These are the activations of a small neural network, seen along a few directions. Each row is one input.
Each table varies a few parts of the input and shows all the possible inputs, shuffled.
Descriptions start from the smaller parts, as in this example, which fits no table here: one of 8 places around a ring, together with either a single point or one of 11 places around a ring or (one of 3 separate values, together with one of 6 places along a line).
Shared parts are said once, and a part with two or three values counts as separate values.

Other details of the inputs shift rows strongly along three fixed directions, in all tables alike. That doesn't count.

Rows:
R1: [ -3 -12 -12   3   7  13  -2 -16  27   0   4]
R2: [ -5  -6 -10  -2   7   6   7 -20  28   3   0]
R3: [ 12  -6  -1 -16 -14 -11   2  25 -18  -5  -5]
R4: [ 11   3  -7   6   7   2  -6 -23 -27  11  -7]
R5: [ 15   1 -10   3   4   3  -7 -23 -27  12  -2]
R6: [ 14  -3   0  13   5  12  -2 -21 -26   4 -10]
R7: [ -2   1   3 -13  -5 -16  -8  25 -22  -7 -11]
R8: [-15   0  -4  -2  14   9  -3 -18  26   7  -2]
R9: [ 13   3   4   5   3   8   6 -24 -26  10 -13]
R10: [ 17  53  21  41   8 -10  13  15   8 -20  56]
R11: [  4 -15  -2  -6 -30 -20   0  24 -19   5   0]
R12: [  1  -1  -3 -13  -6 -18  -8  24 -22  -8  -7]
R13: [ 11  59  34  41  10  -3  15  17   8 -19  52]
R14: [  4  -3   3 -13 -10 -15   3  23 -20 -10 -12]
R15: [-25 -18  -9 -13 -19 -20  -8  30  32   3  11]
R16: [-14 -10  -5 -22  -7 -12   4  27  33 -14   1]
R17: [-19 -13  -2 -13  -2  -7  -3  30  32 -19  -3]
R18: [ -4  -6 -15  -5   9   8  -4 -15  26  11   8]
R19: [  0 -13 -12   2   6  16  -2 -13  28   4   6]
R20: [ 16 -14  -8  21 -16   5  -6 -19 -24  18   4]
R21: [ -4   2  15 -16 -10  -7   5  26 -21  -8 -18]
R22: [-20   3   1  -3  13  14  -2 -18  25   8  -5]
R23: [ -8  -4  -4  -2   9   8   8 -19  28   4  -3]
R24: [-15  -5   4   4  11  22   2 -15  26   1  -6]
R25: [  6   7   3   5   8   9  -5 -23 -28  13 -12]
R26: [ -1   0  13 -15  -9  -9   4  25 -21  -8 -17]
R27: [ 12  -2   3  12   5  14  -2 -20 -26   5 -11]
Description of these inputs: one of 3 separate values, together with either a single point or one of 8 places along a line.
The inputs of R25 and R26 match in every part but the choice among 3 separate values. If R15 is changed in the same way as R25 into R26, which row does it become? -> R11
Which other rows agree with R19 in the choice among 3 separate values? List them by row number. -> R1, R6, R10, R13, R17, R20, R24, R27
Which other rows does R12 become when the choice among 3 separate values takes its other values? List them by row number. -> R2, R10

Rows:
R28: [ -1   1  -5  14   3  -5   1 -13  -4  -1  -4]
R29: [-8 23 14 13 10  5 -1  2 11  3 16]
R30: [ 14 -22 -24   2   3  10 -11 -32   3  23   1]
R31: [ 15 -16  -6  -1  11  19   4 -35  -2  10 -19]
R32: [ -3   7   2 -11  12  -2  -1  -5   9   5  -2]
R33: [-27  -2   0 -15 -16 -12  10  29  45  -9  11]
R34: [ -3  11   0  -5  10   0  -1 -15  -1   0   2]
R35: [-18   8  -7  -6  17  11  -2 -13  34  -1   6]
R36: [ -3 -20 -10 -29   4   4 -14   3 -19   9 -36]
R37: [-4 -2  2 16  5 -4  2 -9  2  5 -2]
R38: [-22   2   7   1  12   7  -1 -14  35   8   5]
R39: [-22  -5   9 -10  -5  -4   6  29  46 -26   3]
R40: [ 25  29   7  17   0  -2  17 -14 -13  15  25]
R41: [ 10   0   4  -9  -8  -5  -1  32 -32 -20  -7]
R42: [ 16  36   7  29   9 -15  11  -4 -15 -10  28]
R43: [ 11  35  14  22   8   1   2 -20 -23   3  16]
R44: [ -6 -33  -6 -19 -21   0  -1   0 -18  17 -30]
R45: [ -7  -2  -1   0  10  11   9 -15  38 -10   5]
R46: [ -5  11   9 -10  -8 -10  -9  30 -28 -12  -9]
R47: [  4   0   8  -3 -12  -3  -2  34 -26 -19  -7]
R48: [-19  -3  -3 -12   6 -21   4  31  47 -14   4]
R49: [ 13  -7  -9  -8 -20 -21 -12  29 -31  -8   8]
R50: [ -2  -9 -13   7  -9  -2  -9  -2  15   3  16]
R51: [  7 -11   2   1 -23 -18 -13  34 -25   0   8]
R52: [ 21  29  28  32   1   2  12   0 -18  -6  23]
R53: [  1 -18  -3  10   8  29  -2 -28  -1  13 -15]
R54: [  8 -31 -11 -22  -1  11  -7   5 -23   2 -36]
R55: [  5 -12 -17  -5  -3  13   8 -39  -6  20 -10]
The inputs of R53 and R54 match in every part but one. If R37 is changed in the same way as R53 into R54, which row does it become? -> R48
Describe the family of inputs behind these rows. -> one of 4 places along a line, together with either one of 2 separate values or one of 5 places around a ring
Which other rows agree with R39 in the place on the line of 4? List them by row number. -> R28, R33, R43, R46, R47, R50
Which other rows does R55 become when the choice among 2 separate values takes its other values? List them by row number. -> R49
